These are the activations of a small neural network, seen along a few directions. Each row is one input.
In each table, some parts of the input vary, and every possible input appears once, in random order.
Descriptions start from the smaller parts, as in this example, which fits no table here: line(4) and (point or line(9) or (values(2) and ring(5))).
Shared parts are said once, and a part with two or three values counts as separate values.
In the rows, zero is written as 128.

Other details of the inputs vary at random and push rows far along two fixed directions, the same in every table; ignore that.

A family of inputs:
r1: [121 127 113 140 115 135 116 128 116 122 112 115  78]
r2: [164 100 160 131 143 142 183 134 120 130 152  90 104]
r3: [138  92 144 163 110 130 137  88 108 155 124 101  99]
r4: [121 146  99 126 118 100 108 104 137 108 130 132 104]
r5: [159  94 142 122 102 112 154 118 104 135 138  85  85]
r6: [ 93 162  94 135 177 135 108 131 141 108  88 190 103]
r7: [143 106 163 155 138 165 153 121 121 120 142  89 112]
r8: [143  90 171 133 139 162 159 128 106 111 138  85 112]
r9: [ 86 171  79 133 133 118  73 113 138  85 103 158  94]
r10: [156  93 155 147 142 118 171  92 124 144 141 115 112]
r11: [113 145 126 140 156 156 121 138 137 103 124 137 126]
r12: [116 180  91 116 186 129 131 159 153  96 115 171  96]
r13: [130 144 100 126 134 105 132 129 132 158 111 157 104]
r14: [119 117 141 110 117 147 123 159 132 167 122 155 210]
r15: [142 124 141 109 123 124 145 150 144 176 138 153 198]
r16: [154  93 139 154 116 101 155  80 115 155 137 105  94]
r17: [144  96 165 146 137 165 159 128 113 120 140  86 109]
r18: [110 131 146 115 111 151 101 140 148 124 151 132 241]
r19: [164  97 163 116 145 138 182 137 113 120 147  90 107]
r20: [137 119 122 101  95 108 130 152 130 190 129 146 190]
r21: [101 124 124 119  83 116  80 113 136 160 132 150 234]
r22: [155 114 155 141 119 121 149 110 123 109 159  81 108]
r23: [100 177  96 123 156 149 105 171 129  91 103 150  80]
r24: [140 115 141  82 125 120 146 164 130 167 128 156 205]
r25: [126 127 121 103  89  96 108 133 141 180 137 154 229]
r26: [ 92 161  80 142 149 117  93 119 132 123  86 179  89]
r27: [138  86 143 153 109 130 143  97 101 153 119 101  96]
r28: [142 112 160 159 114 155 137 121 115 118 146  76 100]
r29: [132 126 107 107 137 100 140 133 114 142 104 149  94]
r30: [119 109 146  98 118 143 124 157 123 156 118 151 210]
r31: [ 94 154  82 112 152 120 102 143 117 119  73 177  84]
r32: [142 140 128 107 143 125 147 157 117 105 131 114  82]
r33: [138 144 135 112 101 129 120 159 144 146 162 123 193]
r34: [132 131 121 109  81 105 105 134 141 152 145 128 191]
r35: [130 144 135 108 101 119 112 139 146 123 164 121 200]
r36: [108 119 141 119 114 132 103 114 142 140 133 152 226]
r37: [136 160 117 126 143 128 135 155 135 116 135 125  91]
r38: [132  86 147 163 110 119 130  66 106 133 125  97 102]
r39: [162 109 155 133 120 132 166 136 115 127 154  79  91]
r40: [126 128 122 131 161 107 144  94 137 110 124 150 110]
r41: [117 136 125 116  68 139  85 158 139 172 137 131 216]
r42: [ 95 165  82 107 136 129  90 159 123 102  86 160  85]
r43: [ 92 181  97 129 154 136  87 147 139  76 108 153 103]
r44: [ 94 170  78 140 136 127  82 131 135 103  97 159  80]
r45: [114 146 124 113 136 148 114 163 116  97 115 124 106]
r46: [162  85 158 136 143 123 186 111 114 148 134 109  96]
r47: [154  92 157 142 144 111 167  85 123 131 138 113 113]
r48: [ 98 164  97 132 176 141 115 144 140 118  86 187  99]
r49: [ 85 184  93 130 153 135  81 134 141  66 113 155 105]
r50: [ 92 158  99 130 175 127 105 124 140  99  87 184 112]
r51: [121 128 119 103  87  94 103 120 144 171 143 153 232]
r52: [135 137 106 137 120 109 124 115 130 126 128 124  83]
r53: [138 136 106 122 121 113 135 139 124 133 121 124  76]
r54: [160 106 138 145 100 117 149 108 120 147 145  86  85]
r55: [137 110 157 163 116 150 130 107 116 108 148  78 102]
r56: [110 130 126 116  69 127  76 138 139 151 139 129 224]
r57: [157 103 159 139 144 131 167 107 128 110 154  91 117]
r58: [164 108 160 140 143 142 177 125 127 132 155  91 107]
r59: [125 149 122 122 162 124 137 123 146  92 139 137 125]
r60: [137  99 166 155 137 153 143  99 122 102 145  87 124]
Each input here is: values(2) and ring(5) and line(6).
Q: Changing only the ring(5) part turns r46 into r20. The same change can be made to r24. Which row results?
A: r29
Q: Which other rows does r10 become when the values(2) part takes its other values? List them by row number.
A: r6
Q: Which other rows does r45 become when the values(2) part takes its other values? List them by row number.
A: r32
Q: Which other rows does r26 become when the line(6) part takes its other values? List them by row number.
A: r3, r21, r27, r31, r38
Q: A walk changes only the ring(5) part. It starts at r48 and steps to r7. List the rest of the walk in order.
A: r28, r41, r3
Q: Which other rows does r34 become when the line(6) part takes its other values? List them by row number.
A: r4, r5, r52, r53, r54
Q: A walk changes only the ring(5) part. It starts at r18 and steps to r36. List the rest of the walk in order.
A: r21, r9, r49

A family of inputs:
r61: [125  90 138 141 134 146 146 103 103 140 102 121  71]
r62: [101 163  86 100 129 103  91 148 137 161 116 187 209]
r63: [ 98 185  83 113 139 114  98 146 128 101 105 165  64]
r64: [135  88 152 156 113 141 142  94 136 175 126 138 180]
r65: [141  63 154 140 125 122 145  81  96 136 102 117  88]
r66: [139  52 170 152 102 132 157  74 108 173 139 107 165]
r67: [107 184  97 136 134 103  96 124 157 124 122 177 133]
r68: [123 149 158 110 123 180 115 203 138 129 149 126 224]
r69: [135 174 102  90 150 116 133 178 179 155 139 187 198]
r70: [116 155  94 130 152  88 110 103 110  74  94 148  17]
r71: [168  80 172 169 104 117 158  69 120 171 152  81 150]
r72: [144 141 127  64 108 127 148 197 146 167 151 139 209]
r73: [112 120 119  97  61 118  74 139 139 137 138 123 231]
r74: [151  85 155 149 118 123 159  88  92 143 131  70  68]
r75: [101 153 105 112 120 155  92 192 139 172  95 187 182]
r76: [150 108 150 147  98 135 138 141 108 173 137  88 146]
r77: [109 159  90 174 158 125 107  79 153  75 112 131  32]
r78: [ 95 185 119 123 191 152 107 157 167  89 118 180 161]
r79: [108 151  90 141 135 137 104 111 123  76 109 111  31]
r80: [150 111 158 166  98 130 143 115 107 130 150  73  66]
r81: [127 121 141 120  77 102 108 115 131 160 166 129 214]
r82: [ 86 174  68 117 129 117  66 130 154 102 119 170 144]
r83: [110 148 121 144 212 145 144 108 121  48 117 139  49]
r84: [ 98 158  82 111 162  89 107 131 120 107  73 170  79]
r85: [154 157 105 127 178 133 173 173 129 108 119 129  22]
r86: [104 145 139  86 141 142 109 173 135  95 119 153 212]
r87: [189  65 174 107 107 107 192 118 112 142 158  75 132]
r88: [136 118 128 169 104 153 121 116 119 107 139  71  63]
r89: [180  76 166 121 121 113 195 108 124 154 177  88 142]
r90: [151  84 198 129 118 174 162 126 108 113 164  60 162]
Q: What do these inputs look like to the network?
A: line(5) and (values(2) or line(4))
Q: Changing only the line(5) part turns r81 into r63. The same change can be made to r66. Which row results?
A: r61
Q: Which other rows does r88 become when the line(4) part takes its other values? List them by row number.
A: r75, r76, r80
Q: Which other rows does r87 become when the values(2) part takes its other values? List them by row number.
A: r86
Q: A walk changes only the line(5) part. It starts at r68 and steps to r90. List the rest of the walk in order.
A: r86, r83, r78
